A small network was shown many inputs. Here are its activations along a few directions, one row for each input.
In each table, some parts of the input vary, and every possible input appears once, in random order.
A made-up example of a description, with smaller parts first: one of 6 places along a line, together with either a single point or one of 9 places around a ring or (one of 3 separate values, together with one of 8 places around a ring).
Shared parts are said once, and a part with two or three values counts as separate values.
In the rows, zero is written as 128.

Other details of the inputs vary at random and push rows far along two fixed directions, the same in every table; ignore that.
To show where, the next rows are all for the same input, with only those details redrawn:
[ 87 170  55  80 120 198 108 125 142  73 124]
[131  57 157 132 117  95 127 165 121 144 103]
[133  54 159 133 116  93 126 166 123 142 104]
[ 84 157  69  73 126 181 111 139 107 118 123]
[127  77 136 138 106 121 117 143 177  82 108]
[125  90 115 143 100 140 110 125 218  37 109]
[ 88 158  74  70 129 181 113 142  98 124 122]

Table:
r1: [109 209  48  90  67 157  69 130 101 108 186]
r2: [127  62 145 131 133  86 128 168 157 167  66]
r3: [137 135 152 183 159 139 141  75 213  38 122]
r4: [133 154  95  61 116 112  89 165  10 207 137]
r5: [135  90 206 174  94  57 174 130  69 189 180]
r6: [ 80 201  94  80 182 157 154 115 128 140  95]
r7: [136 135 156 178 181 112 151  99 198 103  75]
r8: [ 84 201  92  88 154 181 149  95 143  79 140]
r9: [125  90 115 143 100 140 110 125 218  37 109]
r10: [147 195 146 126 169 163 130  91  39 210 156]
r11: [129 146  94  81 135 148 152 140  27 188 161]
r12: [154 115 114 179  62 128 138 106 200  50 194]
r13: [139 218 132 114 196 188 125 103  87 165 132]
r14: [176 122 200 177 197  95 138 131 144 205  70]
r15: [153 100 112 146 132 137 139 120 221  34 128]
r16: [153  88 124 135 158 103 147 145 205 117  87]
r17: [139  58 154 144  78  95 127 143 106 147 128]
r18: [114 172  79  41 172 111  90 181  71 212  79]
r19: [176 111 223 204 128  82 135 109  82 220 183]
r20: [141  94 190 159 116  83 173 112 107 138 143]
r21: [145 134 149 191 125 138 142  52 200  46 148]
r22: [101 201 113 149 129 163 145  75  71 145 200]
r23: [166  66 179 110 133  38 100 198  83 185  99]
r24: [134  65 163 164  50  79 130 156  88 173 166]
Changing only one part turns r1 into r12. The same change can be made to r18. Which row results? -> r16
What is each input in this table made of? -> one of 4 places along a line, together with one of 6 places along a line
Change only the place on the line of 4 in r6. List by row number the other rows that result. -> r5, r8, r20

Table:
r25: [101 174  75  98 135 171 121 118 146 112 123]
r26: [116 188  82 108 141 166 133 105 139 110 148]
r27: [121 128 122 102 126 116 119 153  78 172 126]
r28: [131 116 112 138 115 154 118 104 209  45 117]
r29: [132 147 130 123 143 140 125 129  84 162 133]
r30: [106 179  96 115 142 162 132 112 119 140 139]
r31: [160 105 161 161 119 106 119 120 158 117 129]
r32: [145  76 180 157 128  93 149 140 104 160 131]
r33: [149  91 162 166 122 116 137 111 165  98 126]
r34: [145 112 132 134 120 121 109 132 161 108 117]
r35: [153  80 175 166 106  77 139 135 129 146 133]
r36: [154  98 162 163 130 117 131 119 148 118 126]
r37: [116 138 128 119 128 138 145 131  81 154 146]
r38: [107 126 122  92 136 129 141 164  42 192 129]
r39: [159  72 202 155 146  49 158 156  77 197 122]
r40: [133  80 146 145 110  94 130 143 137 124 121]
r41: [153  94 165 163 108  89 126 127 145 130 134]
r42: [ 99 180 108 114 140 165 130 109 115 135 132]
r43: [114 165  89  94 141 167 111 132 107 130 123]
r44: [110 126 140 103 147 117 137 155  62 201 106]
r45: [114 149 111  85 154 124 136 150  64 173 123]
r46: [104 166  93 113 121 157 130 109 108 122 152]
r47: [117 185  92 112 127 166 108 108 132 109 150]
r48: [142 116 125 148 104 124 101 120 212  60 123]
r49: [131 115 114 140  96 126 117 122 191  69 127]
r50: [140 117 113 149 115 152 111 105 226  36 116]
r51: [112 169  79  89 143 154 130 133 116 136 128]
r52: [126 112 138 135 127 112 125 126 164  97 110]
r53: [147  81 195 163 135  70 146 136 117 158 118]
r54: [101 153  91  91 134 166 127 134 103 127 132]
What is each input in this table made of? -> one of 2 separate values, together with either one of 5 places around a ring or one of 10 places around a ring
Changing only the choice among 2 separate values turns r37 into r38. The same change can be made to r47. Which row results? -> r48
Change only the place on the ring of 5 in r26. List by row number the other rows that result. -> r30, r39, r42, r53

Table:
r55: [116 117 133 140 125 130 136 127 143 105 115]
r56: [117 130 114 128 123 134 125 130 139  97 122]
r57: [102 220  64 107 141 195 133  73 159  63 154]
r58: [143 137 133 146  89 146 118  95 139  98 161]
r59: [139 141 127 145 144 167 152 101 162  87 157]
r60: [117 118 118 123 108 119 121 129 162  93 137]
r61: [139 137 147 162  90 145 109 101 150  89 159]
r62: [116 135 140 102 160 134 132 147  69 183 109]
r63: [153  61 172 143 124  75 130 158 111 169 108]
r64: [148  87 169 147 135 101 119 133 163 110 102]
r65: [122  90 153 137 115  94 140 140 137 120 127]
r66: [127  67 170 156 117  93 155 144 129 151 112]
r67: [153  91 154 142 130 105 108 132 175  99 107]
r68: [126 138  96 114 101 133 121 128 178  75 143]
r69: [114 196 103 104 148 151 128 115  87 170 136]
r70: [166  80 149 150 117  94 113 140 174 111 108]
r71: [143  90 144 151 122 119 122 123 184  95 104]
r72: [138 123 110 115 122 132 114 141 136 126 124]
r73: [135 124 121 101 131 108 129 172  59 183 126]
r74: [151  75 181 174 111  80 122 139  72 191 158]
r75: [109 206  89 105 149 155 124  99 108 135 142]
r76: [144 131 143 157 129 104 142  98 168  99 130]
r77: [131 164  92  97 136 155  99 127 147  99 122]
r78: [114 125 131 106 150 139 136 141  75 189 108]
r79: [145 137 158 162 132 117 116 130 171 133 128]
r80: [138  97 139 141 118 102 123 145 139 112 118]
r81: [124 113 108 136 105 129 122 127 178  79 129]
r82: [112 116 140 114 145 128 144 150  64 192 110]
r83: [138 140 126 153 136 143 149  94 164  82 144]
r84: [ 80 154 111  95 135 146 145 135  76 157 133]
r85: [134 129 151 128 160 132 163 131  54 189 145]
r86: [122  86 149 133 122  98 143 152  98 166 119]
r87: [108 168  71  80 120 158 122 138  98 139 143]
r88: [114 163  82  88 137 166 110 124 114 131 120]
r89: [100 157  97  87 144 158 127 139  73 158 122]
r90: [132 165 126 138 134 124 116 110 154 133 128]
What is each input in this table made of? -> either one of 3 separate values or one of 9 places along a line or (one of 4 places along a line, together with one of 6 places along a line)
Start at r79 and move only the place on the line of 9, one step at a time. The first step leads to r90. Which rows follow, in order? -> r69, r75, r76, r57, r83, r85, r59

Table:
r91: [107 168  98 113 148 178 143 104 128 115 131]
r92: [141  80 170 170 131 104 156 121 151 115 120]
r93: [112 184  99 116 123 144 134 114 106 141 166]
r94: [160  97 154 149 111  84  99 140 166 128 111]
r95: [ 98 161 106 116 135 154 154 106 103 122 145]
r96: [144  88 148 145  99  75 126 150 145 136 136]
r97: [120 165 116 116 163 159 133 115 120 138 120]
r98: [132 139  97  97 116 155 103 137  93 129 146]
r99: [ 88 170 118  92 147 133 162 133  34 188 145]
r100: [153  35 180 165 121  74 142 157 159 134  94]
r101: [116 183 103 113 163 168 125 104 138 115 121]
r102: [144  99 166 152 148 111 149 125 139 141 112]
r103: [153  85 207 148 170  68 147 160  70 221 100]
r104: [116 167 110  98 135 145 142 136  25 195 168]
r105: [145  79 170 195  84 131 123  98 190  67 149]
r106: [111 149  89  96 140 164 122 131 140 111 111]
r107: [164 137 130 174 106 152  95  79 236  26 139]
r108: [116 194 112 101 147 127 128 132  46 212 148]
r109: [112 148 100  94 150 151 121 144 119 137 107]
r110: [115 158 105  92 153 145 113 142 120 137 105]
r111: [ 88 153  81  86 126 156 134 133  98 125 132]
r112: [160 127 126 175  97 154 109  79 231  17 155]
r113: [ 94 152  91  97 115 141 135 127 129 102 132]
r114: [156  48 183 134 113  48 143 188  39 224 132]
r115: [140  44 178 159  87  95 121 152 121 139 126]
r116: [132  63 164 129 133  85 147 169  77 182 105]
r117: [102 172  89 124 131 177 139  86 171  63 141]
r118: [137  59 154 159 107  91 137 137 194  82 105]
r119: [118 152 100 100 147 148 112 134 142 116 104]
r120: [178  68 170 163 106  87  98 140 169 108 114]
r121: [130 191 107 117 138 151 104 106 116 145 141]
r122: [115 180  75 109 107 145  99 115 181  84 134]
What is each input in this table made of? -> one of 2 separate values, together with either a single point or one of 6 places around a ring or one of 9 places along a line
Change only the choice among 2 separate values in r101. List by row number the other rows that result. -> r119
